Each row below holds a small network's activations on one input, seen along a few directions.
In each table, some parts of the input vary, and every possible input appears once, in random order.
Descriptions start from the smaller parts, as in this example, which fits no table here: ring(5) and (point or line(11) or (values(3) and line(6))).
Shared parts are said once, and a part with two or three values counts as separate values.

Other details of the inputs vary at random and push rows far along two fixed directions, the same in every table; ignore that.

A family of inputs:
x1: [ 37   7  -8 -35  17  34  -7 -14  42  48 -15  11   6]
x2: [  4   0   4 -11  -5  10 -23   2  12   6 -10  -8  -3]
x3: [-16  -7  12  35 -25  -6   9  44 -30 -56  31  20 -32]
x4: [  1  -7  -3  -7  12 -15   5 -37  14  29 -15  -4  13]
x5: [ -9 -20  11  28 -29  -4  -2  41 -18 -52  25  24 -40]
x6: [  0  10  -7  -9  21 -15  10 -39   5  29 -15 -13  28]
x7: [-16 -11  35  54 -11 -17  10 -24 -23  -9  -4  19 -15]
x8: [  1  19 -38 -38  -3  18 -15  51  11 -20   2 -13   1]
x9: [ -1   1 -24 -17  -9  14 -16  44   8 -26  10  -2 -14]
x10: [-16 -16  24  37  -5 -30  30 -16 -29 -10  10  20 -13]
x11: [-15 -14  14  35 -13 -14  22  16 -27 -38  20  19 -24]
x12: [ -9 -17  35  49 -14 -15   5 -27 -18  -9  -7  23 -19]
x13: [  7 -24   2  -4  24 -19  18 -60   7  35 -18  -1  15]
x14: [ -6  -3  11  10 -21   6 -12  42 -13 -27  27   0 -15]
x15: [ 21  -9 -34 -45  25  13  -7 -23  33  26 -22 -19  19]
x16: [  3  -3  -8 -19 -11  -4 -13   5  20   6 -10   9 -11]
x17: [ -4 -15  -6  -5 -22  -2  -4  38   0 -27   7  21 -34]
x18: [ -7  15 -12 -16 -33   7 -29  54  18 -18  -4  11 -27]
x19: [  8 -12  -4  -6   4   5 -10  -3   4  -2   5 -10   5]
x20: [  3  14 -36 -48  -8  16 -15  51  16 -10  -3  -3 -10]
x21: [  2  -4   5   4  21 -21  18 -61   5  35 -15  -8  25]
x22: [ -3  35 -17 -32 -13  22 -34  52   8 -10  -2 -22   3]
x23: [ -2  11   1   0  -8  -5  -5  -8   8   7 -12  -2   4]
x24: [ -2 -18  12  25  17 -10  14 -34 -15   3  11 -10  15]
x25: [ 17  14  19  14  12  15  19 -11   2  23   5  21   4]
x26: [-12  -4   4  20   5 -18  25  -4 -24 -14   9   6   1]
x27: [  6  22 -12 -16  30   6  -4 -48  10  38 -33 -28  41]
x28: [-14  -2  32  49 -12 -14  12 -21 -27 -12  -3  16 -11]
x29: [ -4  16   1   4   6 -12   4 -24   1  14 -14  -8  19]
x30: [ -3 -10  15  15 -13 -13  -3 -16   6   2 -10  14 -11]
x31: [ 13  21 -20 -40  23  18 -11  -5  10  26  -2 -44  48]
x32: [ -4  20 -18 -17 -10  16 -18  52  -7 -27  19 -17   4]
x33: [ -5 -21   2  10  13 -16  21 -25  -6   7  -2   5   0]
x34: [  8  16  -8 -22  20  12 -13 -29  12  30 -20 -30  28]
x35: [-11 -22   9  30  -6 -13  18   2 -16 -26  13  14 -18]
x36: [ 15  -2 -10 -33   3  18 -21   8  17  12   1 -20  14]
x37: [-11  -6  10  19  13 -27  29 -31 -23   6   0   2  12]
x38: [ -3  13 -23 -14   3  10  -7  30  -4 -21  10 -14   8]
x39: [  7  19 -19 -37 -10  27 -27  51   8 -10  13 -21   5]
x40: [ -7  -1  16  15  -2  -2  -9 -10  -4   3  -3  -6  -1]
x41: [  3  14 -22 -28  -4  21 -20  40   5 -15  12 -17   2]
x42: [ 17  -7  28  25  12   9  23 -31   6  31   3  28  -4]
x43: [ 17   1  28  23  11   9  25 -27   1  26   6  27  -2]
x44: [ -9 -12  -1  -1  -7 -13   7   8  -3  -3   0  13 -14]
Each input here is: line(4) and (point or ring(10)).
Question: Changing only the line(4) part turns x6 into x16. The same change can be made to x26. Which row results?
Answer: x17
Question: Which other rows does x14 become when the ring(10) part takes its other values? List them by row number.
Answer: x4, x7, x9, x18, x24, x33, x35, x40, x44
Question: A walk changes only the line(4) part. It starts at x13 and steps to x44. List the rest of the walk in order.
Answer: x10, x37
Question: Which other rows does x24 become when the line(4) part takes its other values? List them by row number.
Answer: x19, x32, x41

A family of inputs:
x45: [ 13   2 -36 -46  21   8 -11 -19  30  28 -23 -23  25]
x46: [ -7 -12  33  44   3 -16  10 -37 -23   0   5  -1   6]
x47: [ 10  13 -23 -35   2  18 -16  26  17   4   1 -16  10]
x48: [ -2 -19  36  41   2 -15  12 -47 -11  10  -2  10  -1]
x49: [ -3  -3   5  12  19 -11  15 -37 -12  10  -5 -14  22]
x50: [  1  -2 -12 -15  11   1  -1  -4   1   4   1 -16  13]
x51: [ -4   2 -11 -13 -14   7 -12  43  -2 -23  15  -4 -12]
x52: [-17  -5  14  29 -16 -11   7  23 -28 -35  18   9 -16]
x53: [ -8  18  -9  -7 -19  11 -14  49  -4 -27   8   0 -14]
x54: [  5   8  -3 -12 -24  19 -15  49  11 -13   5  21 -29]
x55: [ -8 -15  18  31 -21  -6   9  22 -15 -31  18  29 -33]
x56: [  3  10 -29 -37   5  13 -17  22  12  -1  -4 -20  10]
x57: [ 12 -11   8   7  22   0  15 -44   7  27  -9   4  10]
x58: [  9   5 -32 -41  19   6 -10 -17  27  29 -25 -20  21]
x59: [ -6  14   1   3 -13   5  -7  30  -7 -18   9   2  -8]
x60: [ -9 -14  19  30   7 -24  22 -40 -13   8  -5   9   2]
x61: [  5  -6  15  12  16 -13  18 -48   2  30 -11   6  12]
x62: [-13 -16  14  29 -22 -16   8  19 -19 -36  17  21 -28]
x63: [ 13  19 -20 -32  18  17 -10  -9  19  26 -11 -21  26]
x64: [ -5  14  -9 -16 -29   8 -20  55  10 -20   2  17 -29]
x65: [ -4  -7  23  35   8 -11  21 -26 -20   0  11   4   8]
x66: [ 13   5  -4 -18   7  10  -2 -11  18  26 -13   3   5]
Question: What is each input in this table made of?
Answer: values(2) and (point or ring(10))
